A small network was shown many inputs. Here are its activations along a few directions, one row for each input.
Each table varies a few parts of the input and shows all the possible inputs, shuffled.
A made-up example of a description, with smaller parts first: line(6) and (point or line(11) or (values(3) and ring(5))).
Shared parts are said once, and a part with two or three values counts as separate values.
(in the rows, 128 means zero)

Other details of the inputs shift rows strongly along two fixed directions, in all tables alike. That doesn't count.

Rows:
x1: [103 165 117  79 105 149 120 144  67 158 107 102 116]
x2: [132  98 181 132 133 136 144 151 125 143  92 138 219]
x3: [148  84 163 166 138 140 156 128 146 145 133 163 180]
x4: [150 133 125 130 150 109  86  86 201  83 154 141  84]
x5: [165 108 101 149 143 128 115 108 198  87 167 129  70]
x6: [137  84 165 156 129 140 169 138 115 160 121 163 195]
x7: [163 131 127 137 156 118  78 111 196  78 141 135  78]
x8: [169 129 116 129 147 130  87 104 204  76 135 127  80]
x9: [149 104 115 160 156 119 106 120 191  82 164 129  62]
x10: [112 152 100 108 118 122 132 131  95 154 145 130  71]
x11: [ 92 170 130  86  98 130 124 138  74 156 116  99 119]
x12: [170 119 103 146 143 121 122  97 202  99 157 145  63]
x13: [112 152 100 109 116 127 132 129 101 160 146 124  72]
x14: [114 163 114  94 120 135  98 134 106 137 123 106  89]
x15: [128 108 153 176 140 143 145 128 156 132 110 148 214]
x16: [ 97 161  96 118 123 104 138 148  58 138 127  95 127]
x17: [102 134 105 118 119 136 128 144 102 144 146 101  78]
x18: [107 163  94 131 137 110 122 131  99 120 143  95 106]
x19: [120 148  94 105 111 135 133 132  99 151 154 117  80]
x20: [103 155 103  95 101 141 153 138  67 179 130 120  99]
x21: [127 103 181 134 130 136 147 118 123 146 104 159 215]
x22: [134  89 166 157 126 151 168 134 123 171 124 153 199]
x23: [154 106 110 155 150 129 112 115 198  83 162 123  64]
x24: [136  95 177 145 120 126 146 127 117 144  87 155 206]
x25: [159 103 108 155 154 107 109 119 182  78 168 145  66]
x26: [100 144 101  98 106 121 145 151  52 166 138 125 101]
x27: [100 144 101  99 102 148 146 148  63 166 140 106 105]
x28: [131 107 153 176 142 138 144 132 150 125 110 154 211]
x29: [160 138 129 133 141 116  94  99 204  71 144 126  81]
x30: [111 157 109  97 109 111 102 123  95 132 122 117  84]
x31: [158 106 110 156 153 112 107 117 185  82 170 143  66]
x32: [100 161 108  81  89 138 127 126  70 160 105 103 115]
x33: [143 103 149 175 148 139 167 120 151 121 110 126 214]
x34: [148 142  93 157 150 120  98 107 203  73 150 132  93]
x35: [109 160 110  85 117 107 106 119  97 127 135 126  92]
x36: [157 103 105 152 146 129 116 113 201  83 158 120  65]
x37: [ 91 169  86 104 103 140 138 142  79 148 116 104 134]
x38: [162 116 112 152 153 105 114 105 190  94 160 158  60]
x39: [154 130 124 143 142 113  81  90 201  87 142 133  77]
x40: [114 164 120  94 110 108 109 132 101 122 128 110  90]
x41: [ 89 166  90 109 108 114 129 154  63 144 119 115 128]
x42: [114 161 107  95 106 129 107 116 104 135 122 110  88]
x43: [134 105 157 183 153 133 156 123 147 126 117 127 210]
x44: [126  69 168 163 133 141 171 152 111 146 108 146 195]
x45: [ 91 161 124  78 111 136 117 154  79 159 115  93 128]
x46: [104 130 103 117 122 125 129 148  93 133 142 110  76]
x47: [129  82 167 160 128 157 167 141 120 163 122 145 200]
x48: [101 166 120  78  92 137 134 135  76 150 109  97 121]
x49: [145  86 158 150 118 157 179 131 126 166 117 150 202]
x50: [148  99 185 149 129 118 142 129 146 117 101 151 197]
x51: [147  91 176 140 142 123 135 146 151 121 100 143 202]
x52: [147 137  96 162 153 103  93 114 193  70 151 141  92]
x53: [131  99 182 130 130 156 151 144 132 147  90 133 227]
x54: [143 105 187 151 131 132 139 123 153 123 105 146 196]
x55: [ 94 166 115  72 102 134 128 123  69 156 120 114 121]
x56: [100 148 103  97 108 119 150 147  54 170 127 132  94]
x57: [143  78 164 169 141 146 156 134 143 137 132 155 181]
x58: [158 126 122 128 150  90  90  96 189  70 150 152  84]
x59: [102 163 118  81 108 130 114 151  59 155 108 108 111]
x60: [146  94 172 134 135 151 143 134 164 127  96 134 210]
x61: [104 160 116  80 108 123 116 154  56 151 106 110 110]
x62: [129 103 159 174 146 126 165 137 113 135 107 132 224]
x63: [156 129 125 143 144 107  82  94 195  81 142 139  77]
x64: [114 160 103  79 111 126 115 110 110 130 130 115  97]
x65: [ 93 162 123  77 112 129 116 159  73 154 115  97 124]
x66: [140 105 154 178 151 139 163 122 147 121 114 128 213]
Each input here is: line(6) and (values(2) or line(4) or line(5)).
Q: Changing only the line(6) part turns x15 into x41. The same change can be made to x11. Which row results?
A: x50
Q: Changing only the line(6) part turns x27 into x57. The same change can be made to x1. Which row results?
A: x7
Q: Change only the line(5) part in x59. List by row number the other rows that result.
A: x2, x30, x35, x40

Rows:
x67: [160 135  97 168 160  97  99  94 203  60 163 130  75]
x68: [136 157  92 111 123 127 105 103 153 108 149 109  57]
x69: [113 103 153 122 111 171 170 159  81 180 108 121 184]
x70: [ 99 129 137 141 120 142 170 144  71 171 109 137 211]
x71: [113 126 128 101 112 128 134 154  76 158 130 129 105]
x72: [115 178 106  84 116 129  79 125 139 106 122  93  85]
x73: [123 153 113  99 112 109 113 115 105 131 137 128  77]
x74: [154  94 151 149 135 123 136 120 157 123 125 166 140]
x75: [112 135 134  96 104 147 154 137  87 153 109 100 150]
x76: [160 111 103 179 161 109 115 112 202  72 157 143  97]
x77: [161  68 181 182 152 159 148 116 195 128 122 155 191]
x78: [111 123 155 113 107 138 154 136  74 181 106 154 184]
x79: [117 162  91 100 114 138 114 117 125 139 146 114  79]
x80: [ 87 149 106 124 121 128 140 153  67 158 135 107 120]
x81: [ 98 137  99 123 122 127 139 162  73 146 138 104 114]
x82: [171  65 171 181 147 157 157 113 198 123 113 162 197]
x83: [109 171  73 102 125  97 112 131 101 104 150  83  59]
x84: [108 151 107  98 117 114 106 135  98 140 150 125  53]
x85: [117 109 172 106 108 131 167 141  69 165  91 135 197]
x86: [160 104 179 181 165 121 117 121 201  85  99 147 219]
x87: [164 129 142 129 157  98  60  99 213  58 129 145  95]
Q: Changing only one part turns x68 into x67. The same change can be made to x72. Which row results?
A: x86
Q: What is each input in this table made of?
A: values(3) and (point or line(6))

Rows:
x88: [145 127 146 128 128 129 114 108 169 115 127 147 114]
x89: [144 105 159 142 147 130 131 127 167 109 110 130 179]
x90: [144 108 146 163 147 137 132 133 163 107 107 129 177]
x91: [147 129 142 128 133 126 108  99 162 104 125 134 124]
x92: [139 114 136 152 150  86 111 131 140  98 138 152 120]
x93: [146 112 127 158 147 129 137 127 156 114 151 125 111]
x94: [100 143 142  86  96 141 130 151  72 173 108 117 133]
x95: [133  99 144 170 150 145 141 131 162 115 129 133 171]
x96: [119 164  97  85 120 113  81 120 122 109 141  95  44]
x97: [145 137 130 128 137 119 116 111 168  98 131 126 137]
x98: [109 121 145 104 107 154 160 140  71 189 104 143 170]
x99: [148 119 142 162 139 135 134 121 163 111 112 136 183]
x100: [123 147  78 101 116 119 113 133 117 114 164 108  27]
x101: [101 144 113 121 114 139 161 139  69 175 126 112 136]
x102: [109 131 129  90 103 147 142 154  64 178 123 125 130]
x103: [147 105 119 145 131 128 138 112 161 117 141 143 108]
x104: [ 92 134 127 131 109 152 161 144  74 174 114 117 192]
x105: [114 169  86 110 131  76  94 123 104 103 154 133  50]
Q: Changing only one part turns x94 into x88. The same change can be made to x96. Which row results?
A: x91
Q: What is each input in this table made of?
A: values(2) and (point or ring(8))
Q: Change only the values(2) part in x98. List by row number the other rows that result.
A: x102

Rows:
x106: [113 116 158  68 104 138 160 162  48 171 107 100 150]
x107: [128 151  71 118 130 117  99 163 121 106 140  95  36]
x108: [ 74 183 160  86 105 138 103 138  77 160  76  81 200]
x109: [156 103 114 180 154 143 155 117 198 105 142 158 184]
x110: [104 153 100 119  97 164 170 149  61 188  97 123 162]
x111: [154 118 176 135 161 120  99 122 190  54  75 118 192]
x112: [ 91 142 155  83 109 167 132 160  70 203 118 123 156]
x113: [104 166 169 109 112  95 109 128  96 127  68 134 213]
x114: [167  94 165 196 155 102 145 102 162 104 129 171 154]
x115: [146 146 124  99 131  79  99 103 145 103 166 148  44]
x116: [ 78 132 140 110  95 173 132 155  64 193 109 122 152]
x117: [148  88 132 189 174 103 127 123 170 103 145 179 178]
x118: [133 213  81  75 113 115  65  91 141  80 118  86  92]
x119: [159  78 176 172 136 106 134  94 170 101 127 183 150]
x120: [146 155  76 135 127 118 132  92 157 108 145 108  51]
x121: [109 166  74 121 138  74 115 115  97 103 180 118  53]
x122: [ 98 140 145  78 107 121 136 158  48 192 108 161 156]
x123: [137 118  95 113 126 124  90 147 155  88 137 120  46]
x124: [119 116 125 119  95 170 156 129 108 166  97 151 174]
x125: [168  80 150 161 125 144 154  79 194 111 118 156 158]
x126: [130 156  65 129 135 111 140  97 158  94 172 106  70]
x127: [140 175  71  69 114 134  99 117 146 125 156 126  40]
x128: [137  92 159 192 168 134 149 109 186 107 158 130 170]
x129: [117 146  73 112 130  96 123 146 112  91 172  75  52]
x130: [ 88 142 145 133 110 153 161 141  53 193 113  94 148]
x131: [117 115 182 108 119 154 146 127 101 179 126 120 166]
x132: [132 146  86 118 124 105 116 141 112 103 146  79  33]
x133: [129 102 162  93 124 149 145 176  99 155 102 134 168]
x134: [112 105 121 138 129 137 158 183  92 143 122 114 189]
x135: [148  75 181 176 139 147 127  95 194 118 132 143 148]
x136: [168  56 171 160 139 131 139 121 178  90 117 137 148]
x137: [110 170  81 133 136 137  88 137 131 130 155 102  37]
x138: [130 138  98 125 127  99  81 118 145  99 145 164  48]
x139: [ 70 149 118 128 120 159 150 169  59 183 135 108 172]
x140: [183  91 163 136 137 138 153  83 200 119 131 155 162]
x141: [164  92 146 196 163 110 122 120 171 112 121 184 157]
Q: Changing only one part turns x135 into x125. The same change can be made to x112. Which row results?
A: x127
Q: What is each input in this table made of?
A: values(4) and (point or (values(2) and line(4)))
Q: A walk changes only the line(4) part. It starts at x139 and steps to x137. List the rest of the walk in order.
A: x116, x112
Q: Change only the values(4) part in x106. List by row number the other rows that result.
A: x115, x131, x140
Q: Change only the values(4) part in x123. List by row number the other rows that result.
A: x116, x124, x138
